These are the activations of a small network on made-up records, seen along a few directions, one row for each record.
Here are examples, each followed by its value of one field, Kifu.
The largest differences between rows may come from other fields.
(in the rows, 500 means zero)
Random noise pushes rows far along 8 fixed directions. That doesn't count. These rows show it; they differ only by the noise:
556 296 398 220 295 192 251 299 486 590 184 703 457 535 598 522 542 422 468 452 607 483 585 466 370 541 528 649 290 546
403 499 349 416 584 323 496 254 655 676 305 684 648 600 540 593 511 418 386 760 420 384 499 376 448 616 556 661 512 661
533 305 558 405 529 408 360 527 552 349 301 479 590 443 544 448 565 404 637 453 541 569 513 442 739 521 625 368 460 418
495 334 396 415 432 511 529 425 455 576 517 451 439 515 487 447 495 364 567 276 472 475 561 518 299 268 424 401 407 472
411 485 347 525 409 669 511 603 416 310 610 188 560 561 648 572 359 498 598 294 610 650 363 534 293 563 331 444 483 404
552 391 488 492 498 611 569 546 464 473 586 257 368 420 523 572 454 483 578 296 545 527 423 450 459 394 332 342 525 380
280 493 425 608 547 638 657 564 493 417 624 540 613 727 632 390 453 461 445 525 549 454 433 536 339 464 599 498 438 541
386 521 592 490 598 543 447 555 557 490 511 571 603 536 426 356 602 479 446 507 481 433 524 555 483 439 613 443 526 573
508 574 260 466 377 453 462 370 479 483 428 399 613 564 565 711 346 497 504 515 525 596 483 521 357 681 354 668 494 522
442 331 692 542 543 603 549 673 451 383 587 618 464 566 467 191 618 430 531 333 556 433 586 608 576 216 726 291 385 445

354 557 427 407 574 467 338 435 587 522 393 461 761 499 464 466 578 403 535 525 383 534 516 503 383 546 523 498 561 611 | t6
596 299 639 328 394 336 385 504 451 586 432 453 177 349 536 452 576 564 513 304 565 474 436 410 486 463 439 431 373 378 | t2
676 566 498 614 474 571 669 550 449 466 591 414 359 452 494 656 383 591 536 460 554 553 507 484 673 519 403 494 500 369 | t4
451 837 415 669 344 681 511 607 333 383 748 487 659 652 402 483 345 645 410 463 521 591 590 820 280 526 463 658 497 570 | t5
643 469 693 513 286 451 566 577 305 528 571 785 105 588 585 478 500 701 270 449 797 377 551 589 452 423 540 668 286 475 | t6
450 377 612 362 584 456 269 514 589 450 305 619 609 453 499 380 663 401 542 545 551 466 550 469 565 447 615 405 522 597 | t6
357 662 490 691 650 769 608 603 512 421 710 559 731 603 368 350 508 428 500 594 394 451 587 657 473 337 600 405 629 614 | t1
618 561 687 633 660 629 692 535 517 620 664 538 326 394 297 512 559 562 412 539 448 361 545 497 650 316 474 390 644 503 | t3
118 591 402 533 639 644 574 503 585 593 636 575 677 705 575 350 555 440 349 597 447 364 366 465 56 454 533 529 528 695 | t3
531 633 577 440 532 545 320 567 541 488 455 510 543 421 404 533 566 574 481 527 548 519 512 533 529 583 448 503 582 577 | t8
569 691 291 358 436 381 235 395 571 448 265 293 763 390 470 762 401 533 617 545 434 739 475 479 546 872 359 644 594 531 | t7
514 647 464 617 480 399 652 349 529 630 471 867 536 649 425 558 461 529 285 783 481 380 633 582 589 529 671 776 472 619 | t1
599 878 360 518 257 523 416 450 387 527 620 410 507 520 431 759 335 723 336 501 576 594 511 688 285 759 251 849 564 554 | t5
621 560 563 501 529 521 448 533 500 553 596 230 425 260 299 527 493 538 596 352 334 560 521 513 620 429 371 340 618 375 | t2
445 639 394 508 538 576 573 431 534 649 601 496 510 546 461 573 464 508 426 536 441 435 477 492 274 498 364 553 557 590 | t5
548 673 543 519 448 514 406 562 468 375 487 421 507 495 578 684 428 691 425 587 664 587 409 516 538 790 417 655 561 488 | t4
401 784 558 649 707 632 587 571 608 495 605 548 705 549 356 478 526 554 437 701 391 471 500 543 613 600 598 502 656 595 | t8
463 518 582 356 511 463 199 590 556 384 354 353 627 344 506 513 596 527 550 432 546 620 406 457 539 673 476 447 583 500 | t1
489 263 386 628 542 558 889 449 463 472 563 482 371 649 751 562 379 391 573 532 537 462 421 324 558 365 530 416 383 361 | t4
625 589 415 702 409 582 694 459 390 427 563 738 584 661 426 507 367 459 506 613 516 498 751 718 608 390 598 623 456 567 | t3
355 479 534 508 573 436 492 570 555 467 503 482 519 566 568 343 540 511 490 554 452 495 397 452 556 610 663 513 480 461 | t2
577 463 305 442 438 410 459 410 478 498 391 515 576 543 554 529 380 403 620 479 459 598 573 493 535 508 536 550 377 440 | t8

Here are new rows. What is Kifu for each?
727 565 613 630 521 603 607 598 477 392 589 300 391 324 400 687 429 586 564 467 539 587 484 503 884 529 413 420 647 322 | t1
504 322 431 430 489 290 528 349 553 540 269 723 485 608 715 558 506 429 473 678 580 444 494 334 590 572 618 601 373 523 | t6
451 420 471 394 497 458 531 420 531 718 558 411 330 453 484 474 521 504 474 392 400 419 413 411 258 406 352 467 475 493 | t2
420 357 473 256 567 388 65 482 621 394 185 502 770 409 558 454 631 369 602 566 557 566 487 406 515 620 551 402 551 604 | t3
915 551 546 610 476 561 619 471 414 462 544 272 374 241 245 750 399 513 702 371 403 623 693 580 886 375 320 383 643 305 | t4
579 523 619 282 579 290 236 363 619 700 261 622 513 323 314 516 709 487 457 560 403 422 617 447 562 492 494 513 590 604 | t4
519 405 214 606 394 514 862 277 388 752 679 637 387 703 462 451 353 322 503 401 322 389 682 587 202 160 457 565 331 517 | t2
418 912 351 715 461 698 574 531 410 410 725 421 823 647 305 521 369 541 496 515 358 620 649 823 329 548 466 652 600 593 | t4
